A small network was shown many inputs. Here are its activations along a few directions, one row for each input.
Each table varies a few parts of the input and shows all the possible inputs, shuffled.
Descriptions start from the smaller parts, as in this example, which fits no table here: one of 3 separate values, together with either a single point or one of 11 places along a line or (one of 6 places along a line, together with one of 8 places around a ring).
Shared parts are said once, and a part with two or three values counts as separate values.

A family of inputs:
x1: -0.119 -0.182 1.287 0.406 0.615 0.234 -0.569 0.142 -0.180 0.491 -1.007
 1.017 -0.321
x2: -2.529 3.778 -1.468 -1.202 -3.348 1.531 -0.114 2.535 0.641 -1.442 2.727
 -2.487 1.846
x3: 6.875 -6.200 0.964 4.537 0.165 -5.865 2.925 -5.291 -0.218 4.866 -1.911
 0.589 -2.219
x4: 5.081 -9.127 1.700 2.803 3.804 -3.135 0.767 -5.448 -1.012 3.574 -4.161
 2.404 -3.984
x5: -4.969 0.175 -0.294 -3.939 2.328 4.497 -1.575 1.851 -0.479 -2.981 0.122
 0.508 0.631
x6: -2.278 0.866 0.372 -2.389 0.872 1.639 -0.005 0.495 -0.145 -0.777 -0.328
 0.451 1.115
x7: -1.385 2.130 -0.143 -0.558 -2.004 0.434 0.024 0.878 0.376 -0.724 1.301
 -0.548 1.055
x8: 2.359 1.099 0.317 2.578 -1.414 -1.690 -0.126 0.587 -0.206 0.692 1.443
 0.843 -0.158
x9: -4.501 -0.059 0.448 -3.082 1.675 3.825 -1.790 1.207 -0.486 -2.577 -0.318
 0.687 -0.585
x10: 2.338 2.456 -1.306 2.106 -1.675 -1.929 0.128 0.534 0.262 0.896 1.251
 -1.418 1.215
x11: -0.839 0.066 0.377 -1.358 1.356 0.398 0.129 0.377 -0.378 -0.365 -0.456
 0.797 0.890
x12: -0.189 3.307 -1.823 -0.283 -2.262 -0.217 0.465 0.911 0.656 -0.501 1.597
 -2.110 1.703
x13: 7.821 -5.177 -0.226 5.260 -0.947 -6.278 3.189 -5.193 0.436 4.967 -1.991
 -1.148 -2.469
x14: 0.468 -1.763 0.901 0.907 2.216 1.017 -2.086 0.318 -0.982 -0.569 -0.859
 2.823 -2.064
x15: -3.169 3.153 -1.116 -2.565 -1.245 1.999 0.455 1.977 1.188 -1.836 1.645
 -2.063 2.012
x16: 0.972 2.303 -1.421 1.181 -2.635 -1.188 0.425 0.864 0.760 -0.270 1.148
 -1.931 0.559
x17: 1.058 1.361 0.100 1.680 -1.307 -1.070 -0.012 0.301 0.727 0.451 0.241
 -0.608 0.020
x18: -4.297 1.602 0.022 -3.842 0.658 3.291 -0.039 1.835 0.217 -1.844 0.408
 -0.531 1.677
x19: -1.508 -1.386 0.023 -1.533 3.021 1.616 -1.492 0.421 -1.053 -1.482 -0.801
 1.873 -0.173
x20: -3.254 -0.862 0.677 -2.008 1.647 2.924 -2.174 0.789 -1.226 -1.790 -0.270
 2.052 -0.361
x21: -0.792 -1.589 0.924 0.197 2.290 1.428 -2.258 0.179 -0.772 -0.525 -1.352
 2.081 -1.357
x22: -1.422 3.985 -1.815 -1.205 -2.298 0.479 0.508 1.522 0.604 -1.037 2.228
 -2.712 1.996
x23: -3.827 1.367 0.782 -2.916 -0.016 2.620 -0.160 1.146 0.175 -1.499 -0.011
 -0.340 0.454
x24: 3.263 2.049 -0.973 3.258 -2.545 -2.102 0.099 0.670 0.421 0.762 1.368
 -0.847 -0.411
x25: 0.335 1.622 -0.797 -0.090 -0.601 -0.908 0.688 0.520 0.554 -0.408 0.797
 -0.794 1.238
x26: 6.034 -7.546 1.626 2.577 2.994 -4.668 2.693 -5.676 -0.657 4.899 -3.538
 1.532 -2.125
x27: 1.146 -0.343 1.240 1.124 0.566 -0.201 -0.420 0.248 -0.338 0.515 -0.525
 1.783 -1.005
x28: -2.671 2.912 -0.379 -1.645 -1.911 1.318 0.323 1.301 1.114 -1.485 1.251
 -1.903 0.821
- The inputs of x21 and x1 match in every part but one. If x19 is changed in the same way as x21 into x1, which row does it become? => x11
- What do these inputs look like to the network? => one of 4 places along a line, together with either a single point or one of 6 places along a line

A family of inputs:
x29: -0.981 -4.201 0.648 -1.362 -0.125 0.220 2.238 -2.978 0.249 1.171 -1.788
 -1.583 -1.242
x30: 0.149 -2.748 0.197 -0.817 3.343 0.566 -0.218 -0.473 -0.454 -0.129 -1.788
 1.101 -1.643
x31: 2.770 0.607 -1.443 2.277 -0.918 -0.765 -0.202 0.370 -0.029 0.210 1.184
 -0.592 -1.538
x32: 0.919 0.221 0.991 0.060 -0.291 -2.078 1.230 -1.113 -0.609 1.523 0.628
 0.319 1.754
x33: 1.963 0.193 -1.206 1.951 -2.253 -1.944 0.434 -0.659 0.352 0.075 1.311
 -1.245 -1.065
x34: -6.164 5.808 -0.570 -4.026 -1.606 3.947 -0.816 4.256 -0.007 -2.770 2.529
 -0.725 4.673
x35: 2.348 1.680 -0.459 3.442 0.106 -0.807 -2.708 1.106 -0.562 -0.681 -0.089
 1.295 -1.811
x36: -0.686 -3.400 0.042 -1.062 1.776 -0.169 0.220 -2.125 -0.830 -0.007
 -1.087 0.293 -0.598
x37: 1.378 -0.111 0.981 -0.304 -1.295 -1.684 2.706 -1.583 0.602 2.176 0.138
 -0.158 1.110
x38: 1.422 -0.188 -1.046 1.385 -2.685 -2.178 1.897 -1.310 1.840 1.114 -0.444
 -3.639 -1.166
x39: -0.095 -2.354 0.830 0.113 3.302 1.147 -3.221 -0.609 -1.859 -0.233 -1.408
 3.185 -1.468
x40: -4.840 6.084 -2.637 -2.325 -3.024 3.915 -1.631 5.428 1.426 -4.715 2.021
 -2.595 1.788
x41: 1.474 1.171 2.083 1.601 0.641 -0.505 -1.476 0.622 -1.769 1.084 0.271
 3.504 0.313
x42: -0.353 -3.333 0.034 -1.289 1.646 -0.137 1.735 -2.305 0.818 0.259 -2.431
 -0.518 -1.097
x43: 1.361 0.350 1.925 1.393 0.324 -0.689 -0.118 0.571 -0.733 1.328 0.850
 2.598 0.763
x44: 0.548 -0.256 1.454 -0.435 -1.344 -2.106 3.175 -1.496 0.946 2.520 -0.969
 -1.655 1.001
x45: -0.261 -3.165 0.713 0.021 2.973 1.070 -1.766 -0.654 -0.937 -0.008 -0.877
 2.223 -1.017
x46: -7.097 1.912 -1.152 -5.722 0.418 6.255 -2.135 3.040 0.116 -4.534 1.126
 -0.827 2.318
x47: 2.222 0.286 -1.541 1.531 -1.805 -2.074 1.469 -1.052 1.901 0.357 -0.207
 -2.360 -0.984
x48: 1.646 0.626 0.796 0.375 1.024 -1.009 0.560 -0.088 -0.965 1.688 0.513
 0.976 1.251
x49: 2.277 0.818 -0.640 3.193 -0.208 -0.976 -1.373 1.051 0.505 -0.429 0.519
 0.401 -1.342
- What do these inputs look like to the network? => one of 3 separate values, together with either a single point or one of 6 places along a line

A family of inputs:
x50: 6.159 -5.471 0.554 3.854 1.319 -5.284 1.621 -4.950 -0.933 4.425 -2.677
 0.816 -1.418
x51: 4.699 -7.694 1.379 3.036 3.717 -3.018 -0.143 -4.755 -1.660 3.089 -3.680
 3.015 -3.336
x52: -6.757 4.332 -0.629 -5.104 -0.382 5.405 -0.858 4.082 1.111 -4.377 1.908
 -1.213 1.723
x53: 5.804 -8.021 2.241 3.268 4.230 -3.068 0.662 -4.411 -1.903 4.624 -3.198
 3.525 -3.083
x54: -7.410 3.234 0.648 -5.398 1.207 6.463 -1.981 4.470 -0.317 -4.053 1.822
 0.914 1.624
x55: -5.519 8.042 -0.954 -3.004 -4.080 3.619 -0.630 4.983 1.630 -3.701 3.164
 -2.584 2.724
x56: -7.650 3.174 -0.185 -4.974 0.111 6.474 -2.496 4.070 0.000 -4.577 1.526
 -0.228 0.879
x57: -4.462 9.145 -2.816 -2.227 -4.495 2.548 -1.209 5.045 1.458 -4.227 4.082
 -3.333 3.450
x58: 7.068 -3.208 1.000 5.136 -1.254 -6.062 2.623 -3.766 0.540 4.285 -1.361
 0.397 -1.692
x59: -5.592 5.302 -1.437 -3.507 -1.900 4.371 -1.222 3.660 0.360 -2.544 2.334
 -2.732 2.710
x60: 8.092 -2.280 -0.780 6.008 -1.664 -7.251 2.187 -3.762 0.317 3.853 -0.534
 -0.569 -1.035
x61: 5.568 -6.556 0.980 2.913 3.192 -4.196 1.445 -4.667 -0.603 3.203 -3.387
 1.992 -2.546
- What do these inputs look like to the network? => one of 2 separate values, together with one of 6 places along a line
- The inputs of x50 and x59 match in every part but the choice among 2 separate values. If x53 is changed in the same way as x50 into x59, which row does it become? => x54
- Which other rows does x51 become when the choice among 2 separate values takes its other values? List them by row number. => x56
- Which other rows does x60 become when the choice among 2 separate values takes its other values? List them by row number. => x57

A family of inputs:
x62: -3.443 -4.147 2.336 -2.204 1.176 1.954 -0.219 -1.726 -0.380 -1.739
 -1.016 2.699 -2.451
x63: 2.730 -1.167 -3.400 2.813 0.803 -0.223 -1.127 -1.584 1.336 -0.667 -1.566
 -2.811 -3.631
x64: 1.635 1.109 0.443 2.208 3.999 -0.409 -3.692 2.699 -2.818 -0.179 -0.110
 4.321 1.649
x65: -6.079 5.760 -3.317 -1.758 -3.582 4.723 -1.931 4.428 2.920 -4.617 1.761
 -5.354 1.596
x66: 0.316 -3.955 0.405 -1.507 5.748 1.720 0.153 -1.579 0.370 -1.191 -2.376
 2.537 -2.636
x67: -1.140 -2.053 -1.014 -2.456 -0.765 -0.286 2.453 -1.969 -1.376 2.268
 2.000 -2.231 2.939
x68: 3.010 1.427 1.065 3.219 -4.319 -4.113 1.260 -0.522 0.665 0.976 2.101
 0.096 -0.542
x69: 3.513 2.444 -1.523 2.665 -3.109 -2.126 -0.204 1.709 -0.705 0.434 4.464
 0.022 0.230
x70: -8.176 3.619 1.403 -6.824 1.351 6.027 -0.066 4.094 0.829 -4.831 0.784
 -0.020 0.646
x71: -2.027 8.890 -0.649 -1.079 -4.400 0.794 1.078 5.053 2.969 -2.345 3.538
 -2.097 3.819
x72: 0.240 -2.251 -1.987 -2.184 1.422 -1.564 2.703 -1.974 -0.273 1.187 -0.518
 -2.055 3.066
x73: 3.533 0.405 2.036 3.075 5.269 -1.421 -2.087 0.622 -1.743 1.988 -1.352
 4.116 0.451
x74: -0.354 0.287 3.990 2.426 0.604 -1.184 -2.491 0.507 -2.607 1.507 0.075
 4.254 0.663
x75: -0.721 -1.622 -1.840 1.997 -3.525 -0.216 -2.408 -1.489 0.427 -1.436
 -0.219 -3.059 -3.157
x76: -2.813 -3.094 -0.154 -2.673 2.348 3.941 -1.683 0.455 -1.714 -2.271 1.371
 2.555 -1.560
x77: 0.778 -0.766 -5.032 2.133 -0.001 0.597 -2.872 1.197 0.283 -2.905 0.179
 -3.185 -1.717
x78: 0.875 -4.157 2.254 -1.772 -1.548 -2.429 5.686 -5.591 1.027 5.011 -3.625
 -1.799 0.525
x79: -1.544 -2.684 1.644 -2.144 -2.384 -2.003 4.074 -4.948 -0.040 2.990
 -0.791 -1.632 1.463
x80: -6.204 4.449 -0.386 -6.706 -2.216 2.465 3.056 0.803 2.298 -0.645 0.530
 -3.868 6.002
x81: 6.837 1.529 -0.910 3.836 0.410 -4.404 1.633 -0.386 1.573 1.555 0.687
 0.091 -0.769
x82: 2.178 -1.278 4.543 2.783 1.449 -1.485 -0.885 -0.207 -1.411 3.636 -2.847
 3.955 -0.223
x83: 2.107 -2.923 -0.422 -1.287 2.746 -2.676 4.265 -4.043 0.731 3.353 -1.682
 -2.174 1.762
x84: 4.683 2.590 -2.066 3.195 -1.261 -3.090 0.940 1.343 0.483 -0.398 1.954
 0.494 0.166
x85: 0.422 1.693 1.536 1.756 1.284 1.058 -3.733 1.910 -3.957 1.007 1.967
 4.675 0.775
x86: 5.046 -0.173 1.942 4.013 -3.365 -4.397 3.584 -0.757 1.943 3.234 -0.248
 -0.412 -1.007
x87: -1.004 -5.592 2.880 -1.800 2.027 1.619 1.402 -2.385 0.701 0.363 -3.903
 2.453 -3.277
x88: -4.518 8.600 2.880 -3.064 0.219 3.200 -2.821 5.243 -1.565 -1.665 0.870
 2.130 2.865
x89: -0.114 -0.551 -4.330 1.448 -2.347 1.792 -3.856 0.736 -0.906 -1.960 2.184
 -3.148 -2.319
x90: -1.154 -3.554 -1.423 -2.721 4.952 2.381 -2.314 0.729 -0.697 -3.498
 -1.144 2.434 -1.140
x91: 1.390 -2.833 -0.904 2.613 -2.985 -0.245 0.103 -2.368 1.635 0.837 -3.068
 -2.989 -4.189
- What do these inputs look like to the network? => one of 5 separate values, together with either a single point or one of 5 places around a ring
- The inputs of x77 and x84 match in every part but the choice among 5 separate values. If x91 is changed in the same way as x77 into x84, which row does it become? => x86
- List by row number the other rows that have the choice among 5 separate values in common with x70. => x62, x66, x76, x87, x90
- Which other rows does x83 become when the choice among 5 separate values takes its other values? List them by row number. => x63, x66, x73, x81
